A small network was shown many inputs. Here are its activations along a few directions, one row for each input.
In each table, some parts of the input vary, and every possible input appears once, in random order.
Descriptions start from the smaller parts, as in this example, which fits no table here: values(3) and (point or ring(11) or (line(4) and ring(8))).
Shared parts are said once, and a part with two or three values counts as separate values.

Rows:
row 1: [-14.9 -83.0  26.7  27.2  35.5  11.6  23.3   8.4 -24.7  84.1 -20.0  51.1
 -75.1   5.9]
row 2: [-26.8  -6.6 -29.3  23.5 -15.7  16.1   0.4  11.2  23.7 -58.7  -3.0  -2.8
  15.9  54.3]
row 3: [ 33.9   5.0  22.5 -30.5 -39.0  -7.0  43.4  -3.9  14.4  -1.8   5.3 -12.3
  50.5 -42.5]
row 4: [  8.7  32.8  22.0 -54.5 -35.4   2.5   9.6 -28.5  22.7  37.9 -24.3 -14.3
  49.3 -45.6]
row 5: [ 18.5  28.9  30.8  -4.2  15.1   3.1   3.4   1.0  19.9 -64.2  23.1 -55.0
  42.8 -13.7]
row 6: [-25.5   5.1 -25.0  19.1  14.9  33.2 -13.1  46.5   6.7 -10.0  12.8 -11.0
 -33.8  63.1]
row 7: [ 65.0  77.8 -28.4  17.4 -48.8 -74.4 -93.5 -62.3 -97.3 -18.4   3.5  28.6
  20.1 -32.1]
row 8: [ -8.2 -18.9 -10.4 -28.1 -22.3  -5.5  41.0  18.5  -2.0  -9.0  15.3  58.7
   7.0  -8.1]
row 9: [-10.7  41.3  -2.8 -26.1  32.7   4.7 -29.7 -33.3  19.1 -34.7 -21.1 -88.2
  46.8 -28.5]
row 10: [-18.7 -24.8  14.6 -28.5 -11.4  -6.6  40.5  21.3 -14.8  22.2  11.9  47.9
 -64.2  11.4]
row 11: [-21.2 -57.6 -20.7  84.7  74.5  22.4 -25.5  21.0  32.3  52.5  -3.4  -2.7
 -59.3  35.9]
What do these inputs look like to the network? -> point or (values(2) and line(5))

Rows:
row 12: [ 12.5  -2.7   0.7  43.6  10.9 -19.9 -30.9   5.2 -23.8  24.8  14.3  30.4
 -48.6  23.6]
row 13: [  3.3  -9.7  21.6 -45.4 -39.2 -21.0  39.6 -12.4   5.8  29.6  -9.7  43.1
   0.7 -44.0]
row 14: [-25.5 -33.8  20.1  -7.0  20.1  45.9  25.5  21.5  43.4  43.6 -26.0 -12.0
   2.7  10.3]
row 15: [ 14.7  88.1   1.4 -54.3 -19.7 -19.0 -53.6 -50.6 -24.6  -6.9 -23.7 -56.7
  46.7 -43.2]
row 16: [ -5.9 -24.4   1.9  39.5  31.6   6.4 -19.6   3.3 -20.8   3.0   5.7  14.3
 -52.8  19.9]
row 17: [ 14.7 -18.0  21.2 -25.9  -0.2   4.7  45.0  20.9   1.1  20.6  19.5   8.1
 -17.7 -13.4]
row 18: [ 20.8 -14.5 -16.7  13.3  -6.3 -32.3 -24.8 -28.9 -58.4  42.8  -9.7  61.7
 -11.8 -22.5]
row 19: [-16.0 -33.4  29.8 -10.3  13.1  12.8  49.0  16.7   4.5   5.2  10.9   1.7
 -11.7  -3.0]
row 20: [ 50.8  17.4  25.5  28.2  18.3 -16.5 -11.8 -30.1  20.6 -45.2  11.8 -64.1
  71.6 -49.7]
row 21: [-14.8  -3.4  -4.1  -4.0   5.8  -0.9  10.4  15.6   2.7 -67.5   7.7  -9.7
   1.6  29.3]
row 22: [-27.6 -30.9 -28.2  41.2  36.3  17.6 -22.1  10.3  16.4  42.5 -25.3 -20.1
 -42.1  28.1]
row 23: [-44.3   6.8 -27.2  -5.8  22.3  33.3   1.4   8.9  57.5 -17.6  -0.5 -31.3
  12.9  32.5]
row 24: [  5.2  25.6 -23.9   1.7 -20.0  -0.5  -6.0  31.5  -6.4 -49.3  24.2  10.8
  19.1  14.1]
row 25: [ 12.0  32.9 -22.1 -14.8 -73.0 -10.6  -2.1 -11.8 -18.0 -25.7   0.6  23.7
  29.2  18.0]
What do these inputs look like to the network? -> values(2) or (values(3) and line(4))
Which other rows does row 21 become when the values(3) part takes its other values? List them by row number. -> row 16, row 19
A walk changes only the line(4) part. It starts at row 25 and steps to row 24. List the rest of the walk in order. -> row 21, row 23

Rows:
row 26: [-10.3 -34.5  12.1 -44.6 -47.0   9.9  75.0  26.1  19.9  20.0   3.5  65.9
  12.4  -9.9]
row 27: [ -7.2 -24.2   0.2  66.8  56.1  33.0 -22.5  20.4  24.9   0.0   6.8 -34.5
 -15.0  40.5]
row 28: [ 33.5 -20.8  13.9   3.8 -32.8 -37.0   5.4  -7.7 -83.4  25.8   6.9  76.1
 -40.0 -12.8]
row 29: [  6.5  -3.3  12.3  -3.9  12.8 -29.7 -23.3 -38.3 -29.7  42.7 -15.3  28.8
 -22.9 -37.4]
row 30: [-37.9 -29.2 -19.0  25.4  48.7  36.1 -15.3  32.5  13.9  29.9 -17.5 -14.1
 -42.3  37.9]
row 31: [ 13.3   0.4  43.1 -26.4  -1.4   6.4  41.0   0.0  48.4 -11.8  -1.0 -49.4
  38.9 -38.8]
row 32: [-22.8 -35.8 -14.7  28.7  12.2   4.2  12.8  36.5   3.4  29.7  20.8  46.8
 -81.6  47.4]
row 33: [ 28.8  79.0 -21.6  -2.5 -53.5 -30.2 -66.7 -39.8 -36.6 -28.7  -9.7 -13.3
  34.8   1.2]
row 34: [-26.9  -3.7 -35.3  41.9  27.3   8.1 -25.6   1.8  18.2 -73.7   0.7 -31.7
   7.8  45.7]
row 35: [-22.9 -21.8  29.3 -50.6  -1.5  29.9  56.1  -4.3  37.9  33.2 -21.1 -26.1
  17.0 -19.3]
row 36: [ 41.5  35.7 -25.7  14.6  -7.4 -35.5 -48.4 -33.5 -32.2   9.5   2.7  -0.5
  29.4 -39.0]
row 37: [  4.3  58.2   5.4 -53.3 -13.4   4.7  11.5   6.4  15.3 -76.7  23.2 -48.0
  61.4 -15.4]
Changing only one part turns row 29 into row 30. The same change can be made to row 36. Which row results? -> row 27
What do these inputs look like to the network? -> values(3) and line(4)
Which other rows does row 28 become when the values(3) part takes its other values? List them by row number. -> row 26, row 32
